A small network was shown many inputs. Here are its activations along a few directions, one row for each input.
In each table, some parts of the input vary, and every possible input appears once, in random order.
Descriptions start from the smaller parts, as in this example, which fits no table here: one of 6 places along a line, together with either a single point or one of 9 places around a ring or (one of 3 separate values, together with one of 5 places around a ring).
Shared parts are said once, and a part with two or three values counts as separate values.
In the rows, 128 means zero.

Other details of the inputs vary at random and push rows far along two fixed directions, the same in every table; ignore that.

Table:
x1: [ 69 243 204 143 142  12 106  82 213  91 135]
x2: [168 112  98 108 167 141 134 131 143 144 164]
x3: [131 125 117 118 126 146 119 131 126 132 128]
x4: [138 130 127 126 138 146 129 128 114 136 134]
x5: [136  90 135 118 105 102 139 158 111 134 139]
x6: [ 96 212 180 135 159  32 113  89 214 103 152]
x7: [134 107 119 136 124 131 142 142 128 129 119]
x8: [132 118 129 128 134 150 121 127 123 132 132]
x9: [121 104 113 134 124 128 145 135 126 136 122]
x10: [169 115  94 108 164 141 133 131 145 150 164]
x11: [136 121 122 115 149 131 122 124 152 123 146]
x12: [126 105 115 135 124 129 144 137 127 133 121]
x13: [ 97 149 142 144  83 151 109 124  79 117  90]
x14: [134 122 117 128 128 145 116 124 123 133 131]
x15: [128 106 116 135 124 130 144 139 127 132 120]
x16: [137 133 129 123 139 148 133 131 114 134 136]
x17: [143  93 138 108  96 110 148 136 116 137 136]
x18: [160 101  97 106 158 145 125 132 156 144 158]
x19: [131 107 117 135 124 130 143 140 128 131 120]
x20: [134 118 120 128 131 146 117 124 121 127 132]
x21: [138 126 115 125 130 141 117 123 120 135 126]
x22: [101 164 142 139  88 150 122 127  70 118  94]
x23: [139 131 118 125 135 142 125 124 113 130 133]
x24: [158 118 121 120 184  69 142 129 227 134 171]
x25: [100 146 145 144  92 150 114 120  73 109  88]
x26: [159  97 108 106 165 150 130 135 156 143 160]
x27: [136 122 128 125 136 146 122 125 119 135 127]
x28: [123 105 114 134 124 129 144 136 127 135 122]
x29: [101 153 140 141  86 148 110 122  75 119  85]
x30: [ 67 166 180 171  60 122 130 133  77  86  58]
Each input here is: either one of 2 separate values or one of 8 places along a line or (one of 4 places along a line, together with one of 5 places along a line).
Q: Which of the alternatives is x24?
A: one of 8 places along a line
Q: Start at x9 and move only the place on the line of 8, one step at a time. The first step leads to x28. Which rows follow, in order?
A: x12, x15, x19, x7, x24, x30

Table:
x31: [ 64 168 175 165  76 108 128 125  96  92  75]
x32: [ 81 180 180 153 126  55 129 115 177  94 117]
x33: [136 112 118 136 122 130 144 142 126 129 119]
x34: [139 123 100 130 112 188 142 139  56 144 108]
x35: [ 58 172 187 163  78 115 116 120  99  83  71]
x36: [151  86  99 115 153 141 131 133 152 144 148]
x37: [150 115 113 130 149 100 150 144 162 136 140]
x38: [178  88  90 111 179 106 149 139 195 153 172]
x39: [157  86 100 116 157 143 132 139 154 142 149]
x40: [145 140 117 113 176 138 121 115 161 138 162]
x41: [189  77  83 114 174 130 150 153 173 152 164]
x42: [186 108  81  98 180 152 110 127 160 158 174]
x43: [142 108 102 123 145  95 149 128 163 151 146]
x44: [ 99 177 175 143 157  35 130 114 219  99 144]
x45: [115 193 154 126 150  73  94  98 178 111 145]
x46: [ 93 173 180 134 158  46 115  96 228  98 147]
x47: [145 102 116 115 158 122 125 121 178 135 153]
x48: [139 125 112 121 121 194 108 127  84 138 117]
x49: [111 105 112 151  64 178 148 154  32 131  70]
x50: [186  67 103  74 158 131 135 139 167 155 190]
x51: [112 159 176 107 123  41 138 118 183 116 158]
x52: [146  78 126 120  89 185 123 149  39 139 114]
x53: [ 93 173 210 132 118  58 107 102 160  95 135]
x54: [116  98 125 143  82 197 125 145  54 117  80]
x55: [158  94 107 124 154 139 135 149 150 135 143]
x56: [186  83 116  94 177 101 129 136 175 155 194]
x57: [ 62 211 183 155  99 115 118 105 101  93  93]
x58: [ 66 176 183 169  71 103 132 127  96  87  68]
x59: [137  84  89 134  94 169 151 149  66 150 100]
x60: [128 106 120 129 129 141 128 132 130 129 125]
x61: [ 86 172 172 131 158  37 116  91 227 108 150]
x62: [114 137 120 143  85 203 134 135  27 128  83]
x63: [161  71  84 115 148 156 137 144 134 153 147]
x64: [186  68  94  78 154 119 147 149 159 162 192]
x65: [122 149 117 140  77 167 116 132  37 125  82]
x66: [135 113 122 138 128 134 139 148 126 123 121]
x67: [ 83 209 174 145 136  75 133  97 150 103 121]
x68: [116 144 125 140  84 186 121 133  43 129  84]
x69: [134  85 110 132 103 193 127 144  77 130 101]
x70: [109 143 132 137 110 198 118 116  61 119  99]
x71: [130  91 107 125 122 159 128 133 110 138 121]
x72: [133 109 114 134 121 129 144 137 126 134 120]
x73: [171 114  86 111 148 162 117 134 117 152 148]
x74: [147 106 116 123 160 115 133 137 172 133 151]
x75: [100 191 164 129 170  91 116  90 182 109 150]
x76: [177  81 111  75 167 104 136 136 187 152 198]
x77: [138  90 116 135 105 193 127 150  79 124  99]
x78: [159  68  86 109 147 165 129 130 139 154 148]
x79: [ 61 209 190 150 101 129 105  97 107  89  93]
x80: [ 58 163 175 164  68 124 122 123  81  92  68]
x81: [133 126 108 127 127 190 125 131  78 137 121]
x82: [109 107 130 147  81 187 126 149  53 114  77]
x83: [144 133 107 122 126 166 107 129  98 137 127]
x84: [105 140 126 142 100 200 124 125  40 121  92]
x85: [113  98 117 145  81 188 131 150  49 124  82]
x86: [ 50 171 179 162  72 108 119 113  96  93  74]
x87: [158 141 110 109 163 124  98 113 159 136 157]
x88: [ 83 201 167 151  78 115 102 107  81  97  80]
x89: [146 139 107 126 118 148 124 131  93 140 119]
x90: [104 163 153 140 140  45 142 113 192 119 134]
x91: [140 138 111 125 122 154 129 133  94 143 118]
x92: [171 111  91 108 150 177 105 125 123 148 148]
x93: [171  86 120 106 143 119 135 143 126 150 166]
x94: [163 112  90 116 161 170 142 126 114 150 147]
x95: [145  92 100 141  99 170 152 164  69 136  97]
x96: [117 192 159 123 151  82  88  92 184 108 145]
x97: [ 62 180 190 165  88  97 121 123 117  82  80]
x98: [135 143 118 124 135 149 118 126 115 138 130]
x99: [101 158 156 137 148  53 131 111 200 114 143]
x100: [191 110  75 100 175 138 113 129 155 157 173]
x101: [140 100 105 116 157 112 132 123 173 145 156]
x102: [130 107 114 133 125 132 139 138 126 133 125]
x103: [ 57 164 168 163  59 114 132 116  79 101  66]
x104: [ 99 171 191 107 137  25 125 109 209 106 168]
x105: [191 110  79 103 172 139 124 129 156 160 169]
x106: [114 119 124 152  81 152 148 152  64 123  81]
x107: [170  93 119 110 134 108 145 145 120 153 158]
x108: [158 123  99 111 160 156 116 127 136 150 152]
x109: [130  91  99 128 117 149 139 136 106 144 122]
x110: [133  88  99 135  94 173 144 147  71 141  99]
x111: [134 131 110 127 140 172 133 124  92 136 129]
x112: [ 81 179 191 148 128  72 114 108 183  85 116]
x113: [106 192 163 126 157  86 102  98 184 115 145]
x114: [110 162 173 110 119  35 144 122 176 119 154]
x115: [109 114 120 152  71 164 147 152  47 126  74]
x116: [ 82 180 188 150 131  68 118 115 180  86 115]
x117: [175  83  83 107 178 103 148 131 196 161 175]
x118: [181  65  69 104 176 131 145 140 174 167 176]
x119: [198  71 101  95 162 117 142 144 149 164 184]
x120: [ 98 156 164 130 150  68 116  97 207 109 143]
Q: Changing only one part turns x95 into x77. The same change can be made to x65. Which row results?
A: x96
Q: Changing only one part turns x32 into x106. The same change can be made to x57. Which row results?
A: x34
Q: Changing only one part turns x71 into x117. The same change can be made to x39. Which row results?
A: x38
Q: What do these inputs look like to the network?
A: one of 6 places along a line, together with either one of 2 separate values or one of 5 places along a line or one of 8 places along a line
Q: Start at x101 and move only the place on the line of 8, one step at a time. The first step leads to x86. Which rows follow, in order?
A: x63, x80, x85, x74, x97, x55
Q: Which other rows does x64 become when the choice among 2 separate values takes its other values? List them by row number.
A: x93
Q: Which other rows does x37 become when the place on the line of 6 takes its other values? List them by row number.
A: x44, x58, x82, x97, x112

Table:
x121: [114 152 146 131 136 102 126 116 154 120 131]
x122: [156 112 108 110 150 135 128 131 141 143 154]
x123: [151 108 105 120 151 136 131 132 144 142 147]
x124: [ 99 149 146 142  99 133 126 124  98 116  99]
x125: [155  97 111 120 143 120 147 141 141 143 148]
x126: [128 126 125 130 130 141 127 130 122 128 126]
x127: [128 127 126 129 126 134 127 127 117 129 125]
x128: [150 109 105 117 148 133 134 131 143 144 145]
x129: [156 111 107 116 148 132 127 132 142 143 147]
x130: [129 127 127 129 127 135 127 127 117 129 126]
x131: [124 108 126 128 119 131 130 135 128 124 121]
x132: [129 127 127 126 131 142 128 128 122 129 128]
x133: [124 109 130 126 118 131 131 133 126 128 124]
x134: [127 114 126 133 120 123 143 142 121 129 122]
x135: [126 128 125 129 125 137 129 128 120 130 123]
x136: [ 97 128 149 141  96 128 126 131 106 112 102]
x137: [139 133 123 123 161  99 128 120 182 130 151]
x138: [158 111 109 114 152 137 126 132 143 141 150]
x139: [133 129 127 127 126 136 123 129 119 129 126]
x140: [109 135 149 142  94 120 136 137  99 117 103]
x141: [151 108 100 122 147 132 133 132 146 141 141]
x142: [152 109 107 118 155 141 130 132 146 141 150]
x143: [131 127 128 127 132 140 126 127 119 128 129]
x144: [127 126 122 132 126 138 128 129 123 127 121]
x145: [124 127 123 133 123 134 128 130 120 129 121]
x146: [134 129 127 120 130 139 124 128 120 129 134]
x147: [130 129 125 129 121 131 124 129 117 130 123]
x148: [105 150 146 134 100 132 122 124  98 117 108]
x149: [125 128 123 130 121 133 131 128 119 131 121]
x150: [129 127 127 129 128 137 126 127 118 129 127]
x151: [127 127 125 130 122 131 128 127 116 130 123]
x152: [127 127 125 130 123 132 128 127 116 130 124]
x153: [ 96 175 177 136 144  36 137 112 203 106 141]
x154: [128 114 124 133 120 123 143 141 123 127 120]
x155: [125 127 124 132 125 136 128 129 120 129 123]
x156: [123 131 129 132 128 136 126 128 123 126 124]
x157: [149 108 103 121 147 132 132 133 144 143 144]
x158: [131 129 125 123 123 133 126 128 118 131 130]
x159: [128 127 126 127 128 140 128 128 121 129 126]
x160: [135 115 128 125 117 123 142 138 120 132 131]
x161: [127 128 126 128 127 139 129 128 121 130 125]
x162: [126 126 125 131 128 139 127 129 121 128 125]
x163: [131 127 128 127 130 139 126 127 119 128 129]
x164: [130 111 132 122 116 129 128 132 124 130 132]
x165: [126 127 121 133 124 136 128 129 122 127 119]
x166: [153 109 105 119 154 141 130 132 148 139 146]
x167: [130 110 132 126 116 129 126 134 124 128 126]
x168: [ 98 148 145 145 100 133 124 125  99 114  99]
x169: [115 150 143 134 137 104 124 118 157 117 129]
x170: [130 129 123 123 120 131 127 128 117 132 128]
x171: [128 127 126 130 124 133 127 127 116 130 124]
x172: [133 129 127 126 127 137 123 129 119 129 127]
x173: [100 178 186 127 169   9 121  95 252 103 167]
x174: [154 109 105 119 155 142 130 132 148 139 147]
x175: [132 129 126 127 125 135 123 129 118 129 125]
x176: [155 109 109 116 154 137 130 130 141 142 150]
x177: [108 149 147 132 106 136 121 124 100 116 112]
x178: [129 127 127 127 130 141 128 128 122 129 127]
x179: [104 150 146 141  98 130 120 125  97 115 101]
x180: [ 90 175 166 138 106  95 119 113 128 107 113]
x181: [133 129 126 121 128 137 125 128 119 130 132]
x182: [118 155 147 125 135  98 122 116 152 120 138]
x183: [127 133 128 130 119 127 124 128 118 129 120]
x184: [ 99 148 142 146  98 132 125 125 101 113  95]
x185: [153 109 104 120 153 139 131 132 147 139 145]
x186: [109 148 148 137 106 137 119 126 100 114 107]
Q: What do these inputs look like to the network?
A: one of 6 places along a line, together with either one of 2 separate values or one of 9 places along a line
Q: Changing only the place on the line of 6 turns x128 into x184. The same change can be made to x132. Which row results?
A: x174
Q: Changing only the place on the line of 6 turns x140 into x125. The same change can be made to x172. Which row results?
A: x176
Q: Which other rows does x145 become when the place on the line of 9 takes its other values? List them by row number.
A: x123, x126, x142, x155, x156, x157, x162, x168
Q: Start at x186 and move only the place on the line of 9, one step at a time. The first step leads to x138. Which rows follow, in order?
A: x172, x139, x175, x129, x179, x147, x183
Q: Which other rows does x167 become when the choice among 2 separate values takes its other values? List them by row number.
A: x140
Q: Which other rows agree with x177 in the place on the line of 6? List them by row number.
A: x122, x146, x148, x158, x160, x164, x170, x180, x181, x182

Table:
x187: [ 88 175 166 145 109 112 120 114 119 103 105]
x188: [127 117 141 117 113 127 120 129 119 126 133]
x189: [192  45  54 109 162 175 141 152 143 165 153]
x190: [ 89 174 163 144 104 107 115 113 119 106 104]
x191: [118 117 126 142 125 135 134 134 134 120 112]
x192: [125 123 126 139 106 161 128 139  82 124 104]
x193: [129 119 130 127 107 110 140 140 118 130 123]
x194: [125 139 126 125 125 137 121 120 118 130 127]
x195: [154 112 134 103 167  94 126 125 190 134 177]
x196: [149 115 105 117 138 148 125 129 122 143 139]
x197: [116 119 123 135 121 128 131 130 127 127 119]
x198: [151 111 105 119 137 146 126 133 123 142 137]
x199: [115 119 127 138 125 132 136 132 128 125 119]
x200: [122 118 134 132 120 124 143 132 120 129 124]
x201: [125 138 129 128 129 140 126 124 119 127 126]
x202: [142  89  95 133  92 218 132 153  30 140  93]
x203: [128 133 130 133 128 135 127 130 120 124 123]
x204: [160 125 116 113 176  91 125 122 195 140 170]
x205: [ 88 176 165 144 110 113 119 113 119 104 106]
x206: [130 135 140 120 156  67 137 116 193 130 158]
x207: [150 113 105 117 138 148 125 130 122 143 138]
x208: [126 135 130 131 129 137 126 127 120 126 124]
x209: [129 133 127 130 123 131 122 128 119 128 123]
x210: [ 91 157 169 145  93  88 139 131 119 106 104]
x211: [126 138 126 125 125 136 121 121 119 130 126]
x212: [132 155 137 118 169  90 124 110 191 127 161]
Q: What do these inputs look like to the network?
A: one of 2 separate values, together with either a single point or one of 4 places along a line or one of 8 places along a line
Q: Changing only the choice among 2 separate values turns x211 into x201. The same change can be made to x206. Which row results?
A: x200
Q: Start at x191 and move only the place on the line of 4, one step at a time. The first step leads to x199. Which rows follow, in order?
A: x200, x210
Q: Which other rows does x194 become when the place on the line of 8 takes its other values? List them by row number.
A: x190, x196, x198, x204, x207, x209, x211
